Each row below holds a small network's activations on one input, seen along a few directions.
In each table, some parts of the input vary, and every possible input appears once, in random order.
Descriptions start from the smaller parts, as in this example, which fits no table here: values(3) and (point or ring(11) or (line(4) and ring(8))).
Shared parts are said once, and a part with two or three values counts as separate values.
In the rows, zero is written as 128.

Other details of the inputs vary at random and push rows far along three fixed directions, the same in every table; ignore that.

A family of inputs:
R1: [132 105  95 175 174  46 142  79 150 180 135]
R2: [115 110 146  61 113 126 114 146 104 185 143]
R3: [158 193 166  95 198 136 139 151 105  69  83]
R4: [139 154 158 129 107 180 123 162 121  86  85]
R5: [106 143  74  73 175  30 141 175  90 183 170]
R6: [109  90  72  85  93 104 134 109 132 143 156]
R7: [165  86 122 184 105 142 132 102 198 169  85]
R8: [135 219 145 101 215 149 141 149 128  79  83]
R9: [111 142  97 181 151  83 137 145 141 122 139]
R10: [130  71 110 111  49 167 115 110 136 138 143]
R11: [149  80 190 169  79 181 101  79 138 152 114]
R12: [ 99 161  96  50 116  77 144 117  91 114 173]
R13: [125 110 137  87  73 131  92 171  89 171 181]
R14: [141 141 198 133 163 165 122 115 122 104  90]
R15: [131 179 114 112 129 123 133 147 101  94 144]
R16: [159 107 121 197  78 157 119 128 164 148 103]
R17: [127 159 190 131 217 160 152 139 180  94  58]
R18: [156  96 165 134 123 174  99 144 150 204 103]
R19: [158  92  92 174 135 151 141 128 166 148  89]
R20: [145 173 142 107 205 122 123 209 112 145 118]
R21: [147 117  90 165  75 121 120 113 122 151 149]
R22: [122 139 200 132 149 187 135 139 154  93  77]
R23: [122 138 119  95  91 128 133 118  97 125 134]
R24: [157  95 160 142  64 197 109  77 163 160 106]
R25: [168 114  29 222 210  79 157 132 200 167  94]
R26: [156 101 109 171  73 189  99 134 155 119 137]
R27: [123 163 153 122 176 108 135 139  86  94 118]
R28: [113  75  94 163  87 131 124 121 135 141 162]
R29: [159 111 131 139 110 120 124  93 129 151 115]
R30: [111  94  69 174 102 106 118 135 128 131 182]
R31: [ 87 156 169  43 152 124 150 117 102  91 140]
R32: [ 95 143 172  60  91 124 111 120  55  82 171]
R33: [ 90 125 167 103  62 157 116 144  93  89 147]
R34: [130 113 103 183 101  80 109 109 102 144 178]
R35: [121 107  62 119  87 108 128 140 112 120 165]
R36: [ 74 127  51  97 173  41 161 143 104 117 171]
R37: [134  66 125 183 118 170 122 107 174 154 116]
R38: [122 171 146 152 213 136 136 109 166 125  99]
R39: [159 136 156 130 125 157 109 106 119 125  92]
R40: [108 147 143 135 195 110 149 118 178 126 103]
R41: [148  94 111 131  86 103 113  72 128 172 135]
R42: [125  60 158 150  82 208 105  93 172 146 119]
R43: [139 143  73 134 144  44 141 117 101 141 146]
R44: [111 116  88 111  77  85 136 123 121 138 147]
R45: [176 160  50 209 218  28 150 129 148 151 115]
R46: [110 145 129  49 132 101 112 181  77 151 172]
R47: [ 99 130 170  96  72 163 116 120  87 100 158]
R48: [135 168 177 151 161 172 132 145 130  83 115]
R49: [129 120  98 177 184 122 141 143 161 115 124]
R50: [119 126 197 123  94 205 112 111 118 110 113]
R51: [ 71 140 161  59  78 130 125 144  82  75 166]
R52: [ 98 173 160  77 146 128 145 149  82  69 148]
R53: [150 165 175 108 206 161 158 135 190  99  46]
R54: [116 121  88 118  75  86 135 130 121 130 156]
Each input here is: line(6) and (point or (values(2) and line(4))).
Q: Changing only the line(6) part turns R4 into R7. The same change can be made to R45. Which row results?
A: R29
Q: Change only the line(4) part in R48. List by row number the other rows that result.
A: R9, R30, R34
Q: Change only the values(2) part in R21. List by row number the other rows that result.
A: R52
Q: Change only the values(2) part in R49. List by row number the other rows that result.
A: R35
